These are the activations of a small neural network, seen along a few directions. Each row is one input.
Each table varies a few parts of the input and shows all the possible inputs, shuffled.
A made-up example of a description, with smaller parts first: line(6) and (point or ring(11) or (values(2) and ring(8))).
Shared parts are said once, and a part with two or three values counts as separate values.

Other details of the inputs vary at random and push rows far along three fixed directions, the same in every table; ignore that.

Table:
x1: [  6  -5   8 -21  11   4 -18  29  -2   6 -10   1]
x2: [-5 -9 -3  8 -8 -8  2 -6 -3 -5 -7 -6]
x3: [ -5   0  -1   7  -4  -4   0  -8   7  -8 -14   9]
x4: [  3  -7   3 -24  16 -11 -14  44   1  16   2  -7]
x5: [ -2  -3   0  12  -6 -10  -4  -4   8  -5 -11   4]
x6: [  6 -27  11  22 -17  -5 -10 -17 -10 -13  -4  -9]
x7: [ -4 -11   3   3  -7  -8   0  -4  -4  -6  -6   1]
x8: [ 8  9 -4  3  3 34 21 -6 -4  6 23 -2]
x9: [ 10  -6   2 -17  18   4 -16  30   0  -1  -3   5]
x10: [  8  -7  -1 -18  20  -3 -17  38  -1   7   8  -1]
x11: [-21  15  -1  -7 -18 -18   6   3  16  17 -25  -5]
x12: [  8 -20  13 -13   5   2 -19  26 -11   1  -6  -5]
x13: [  3  12  -6  -3  19  10  10 -13  -7  -8  25   9]
x14: [-20  29 -11  -6  -9 -17  11   1  26  12 -23   6]
x15: [ -2  -2  -1  12  -9 -10  -2  -6   8  -4 -10   4]
x16: [-16  58 -13 -28   5  -1  21  -3  18  28   6   5]
x17: [ -6   2  -6   8  -7  -6   0  -4   9  -4 -16   3]
x18: [  3  18   2  -8  10  14  12 -20 -13   1  25   3]
x19: [  5   9   2   4   1  33  23 -10  -4   5  21   6]
x20: [ 10   5   3   5   8  10   5 -22 -15  -4  31  -5]
x21: [  2 -14   6  17 -15  -5  -8 -14   0  -8 -12  -2]
x22: [ 12 -13  -4 -15  25   6 -18  38  -8  -2   6  -7]
x23: [  2 -26   8  28 -24  13   8 -11   6  -4 -10  -3]
x24: [-31  35  -1 -16 -19 -23  12   2  32  29 -39   9]
x25: [  0  20 -14  -2  13   8  13 -13  -3  -4  24   3]
x26: [  5  11  -5  -2  11   4  11 -14  -9   0  33   1]
x27: [ -1 -12  -2  14  -2 -10  -4  -4   1  -7   0   2]
x28: [  4 -16   7  18 -12  -3  -9 -13  -3  -8 -10  -4]
x29: [  0 -16   4  13 -16  -2  -5 -12  -8  -9 -10  -9]
x30: [  3 -14   3  16 -13   0  -7 -12  -4  -9 -16  -5]
x31: [  9 -15   0 -17  13  -1 -15  35  -9   3   2 -10]
x32: [  6   8  -2  -1  12  10  14 -21 -15  -8  30   4]
x33: [ -3  -8  -1   9  -3  -5   0  -9   1 -12  -4   7]
Description of these inputs: values(3) and (point or (values(2) and ring(5))).
Question: Changing only the values(3) part turns x7 into x26. The same change can be made to x3. Which row results?
Answer: x5
Question: Change only the values(2) part in x27. List by row number the other rows that result.
Answer: x10
Question: Change only the ring(5) part in x18. List by row number the other rows that result.
Answer: x3, x13, x24, x32
Question: Change only the values(3) part in x9. List by row number the other rows that result.
Answer: x14, x15
